A small network was shown many inputs. Here are its activations along a few directions, one row for each input.
Each table varies a few parts of the input and shows all the possible inputs, shuffled.
Descriptions start from the smaller parts, as in this example, which fits no table here: ring(5) and (point or line(9) or (values(2) and line(6))).
Shared parts are said once, and a part with two or three values counts as separate values.
In the rows, zero is written as 128.

Other details of the inputs vary at random and push rows far along two fixed directions, the same in every table; ignore that.

A family of inputs:
r1: [123 125 115 129 135 129 139 108 140 125 133 126 152 140  97 132]
r2: [142 139  98  91 147 134 193 129 101 132 129 108 190 185 114 167]
r3: [145 135 120 125 126 140 123 124 126 121 128 119 135 121 133 118]
r4: [115 115 144 139 122 120 119 135 120 138 137 138 105 127 137 122]
r5: [146 135 119 128 129 138 111 119 119 117 133 124 124 121 139 117]
r6: [114 135 160 103 142 139 157 188 105 158 118 134 140 123 150 152]
r7: [145 130  78 138 103 143 134  67 152  86 120  76 171 117  94 105]
r8: [110  95 171 185 106 109  29 124 132 130 153 171  17  79 160  74]
r9: [134 132 117 122 125 137 137 126 114 119 132 112 142 127 136 134]
r10: [130 136 126 122 139 141 133 129 136 128 128 125 152 118 117 130]
r11: [133 132 116 134 132 138 116 109 143 117 132 121 141 110 112 117]
r12: [101 135 153  82 149 128 214 195  97 175 109 128 174 170 128 184]
r13: [129 112  87 157  99 131 115  59 159  91 122  94 146 116  80  95]
r14: [111 121 162 119 142 117 136 175  89 159 144 156 101 145 163 152]
r15: [145 123  71 142 121 128 127  49 147  88 146 101 163 147  83 117]
r16: [132 122 134 130 132 124 121 133 118 135 137 139 114 139 134 124]
r17: [134 134 134 128 142 132 113 134 117 129 147 141 121 122 145 132]
r18: [133 134 132 132 134 134 114 126 133 127 140 133 128 116 132 122]
r19: [142 117  80 154 113 126 108  49 158  89 145 107 145 131  83 101]
r20: [124 121 132 138 135 121 115 117 133 131 147 142 118 134 121 123]
r21: [117 132 156 132 137 131 112 151 137 144 126 145 113 105 133 120]
r22: [118 128 170 110 152 121 138 186  97 169 136 162 104 148 159 147]
r23: [138 135 136 127 130 137 114 138 124 130 127 131 119 115 143 115]
r24: [133 127  67 117 116 139 186  73 142 101 115  73 209 157  69 139]
r25: [139 139 125 128 102  91 121 138 135 111 100 141  74 144 176 153]
r26: [121 142 123  93 133 143 197 155 122 142 102  97 191 143 113 157]
r27: [120 126 140 131 125 137 120 142 126 132 124 125 121 103 136 120]
r28: [139 110 125 194 100 125  13  64 168  88 152 140  55  60 127  51]
r29: [131 136 110  97 143 138 188 135 119 138 115 110 188 167 101 156]
r30: [136 131 108 123 117 140 143 115 128 114 125 100 156 124 122 128]
r31: [133 117  90 153 119 128 108  60 161  98 138 112 141 123  80 102]
r32: [120 138 168 110 143 136 135 186 115 161 112 146 118 117 149 132]
r33: [ 99 125 185 119 154 116 132 190 113 177 133 174  98 135 145 148]
r34: [113 118 206 151 138 125  44 193 113 164 139 192  21  69 190  93]
r35: [133 137 132 131 111  85 120 137 139 115 113 151  79 142 171 163]
r36: [124 120 137 132 134 126 117 132 125 138 129 140 113 128 124 119]
r37: [130 133 120 129  93  89 132 129 138 105 100 126  87 143 170 159]
r38: [126 153 150  68 164 148 204 206  91 170 110 129 184 158 144 182]
r39: [134 119  95 150 107 129 114  69 162 102 114 103 139 122  79  90]
Each input here is: values(3) and (point or (values(2) and line(6))).
Changing only the values(3) part turns r4 into r20. The same change can be made to r8. Which row results? -> r19
Change only the values(3) part in r35. List by row number the other rows that result. -> r25, r37
Change only the values(2) part in r15. List by row number the other rows that result. -> r17
Change only the line(6) part in r3. List by row number the other rows that result. -> r5, r23, r32, r34, r38

A family of inputs:
r40: [132 113 129 162 112 141  69 102 137 114 141 120  96  80 128  71]
r41: [148 145  67  87 134 164 210  98 118 108 120  62 245 158  82 153]
r42: [140 140  73  98 140 148 204  86 142 117 115  79 239 168  56 147]
r43: [150 127  83 159  85 105  93  63 171  77 115 113 100 111 122 104]
r44: [130 127 119 160  89 121  76  95 159  92 110 116  88  87 140  93]
r45: [111 128 188 105 146 141 145 214  83 177 133 153 116 121 170 143]
r46: [138 139  90 101 143 116 196 114 121 121 140 119 180 192 118 184]
r47: [127 111  96 161 114 139  91  55 166  96 134 106 136  94  74  76]
r48: [121 116 169 144 104  99  83 167 129 134 110 164  34 108 187 123]
r49: [130  99  76 175  92  98  89  31 149  80 143 114  97 145  91  94]
r50: [107 106 163 162 129 130  70 130 139 143 142 152  77  85 125  82]
r51: [128 136  80  98 130 153 220  98 137 123 111  70 247 165  55 148]
r52: [123 121 175 148 137 131  69 160 110 148 144 167  64  88 168  96]
r53: [110 101 173 158 133  97  70 141 110 149 168 185  48 136 162 122]
r54: [133 152 152  72 169 146 181 198  86 170 132 140 164 161 153 176]
r55: [140 119  97 177 114 132  62  42 182  90 139 119 113  94  77  61]
r56: [114 149 155  82 134 118 204 208  97 161  91 128 142 162 173 198]
r57: [127 147 157 109 138 118 136 179 116 142 114 147 110 130 172 154]
r58: [104 130 185 105 169 131 144 210 101 184 136 176 120 136 148 162]
r59: [155 143  86 127 110 118 133  84 153  89 114  97 148 134 116 138]
r60: [120 138 177  98 164 141 144 212  82 173 137 163 123 132 171 161]
What do these inputs look like to the network? -> values(3) or ring(6) or (values(2) and line(6))
What sort of input is r60? -> values(2) and line(6)

A family of inputs:
r61: [113 128 183 104 170 100 152 204 105 186 137 199  97 164 159 180]
r62: [104 142 201 102 192 149 137 213  87 193 168 186 138 130 151 146]
r63: [137 130 165 140 115 109  87 162 103 136 134 159  54 127 197 125]
r64: [108 118 119 106 142 154 197 140  96 149 121  89 207 144  78 140]
r65: [113 120 185 134 162 171  85 184 111 181 154 161  97  73 138  77]
r66: [145 143  92  89 116 121 199 127 106 111 110  87 169 178 146 173]
r67: [120 144 100 100 149 113 193 117 132 132 115 120 180 181  98 181]
r68: [104 115 173 143 133 102  89 159 136 149 130 187  54 125 148 139]
r69: [142 148 122  90 183 179 171 135 118 149 159 104 230 131  88 142]
r70: [148 122  94 180 100 107  36  50 148  72 147 131  57  98 146  83]
r71: [138 107 103 187  62 106  55  64 156  73 133 113  57  82 155  85]
r72: [138 168 181 118 108 140  91 209 148 130  59 136  74  37 203 116]
r73: [152 147  85  90 131 129 183 126 108 107 123 106 176 182 136 187]
r74: [ 90 112 204 101 164 165 147 229  69 200 130 155 134 111 151 131]
r75: [144 122  53 136 117 154 148  31 152  93 139  66 216 135  29  85]
r76: [147 130  52 142  92 121 158  29 182  77 100  68 193 162  51 115]
r77: [107 128 107 107 112 110 209 135 141 131 103  99 181 169 107 180]
r78: [167 112  93 181 102 107  34  55 152  73 155 141  63 103 141  78]
r79: [116  99 120 184  83  96  59  63 182  91 116 124  56  99 109  70]
What do these inputs look like to the network? -> point or ring(6) or (values(2) and line(6))
A walk changes only the line(6) part. It starts at r77 and steps to r79. List the rest of the walk in order. -> r76, r68, r67, r61
Change only the values(2) part in r71. List by row number the other rows that result. -> r77
Change only the line(6) part in r71. List by row number the other rows that result. -> r63, r66, r70, r73, r78
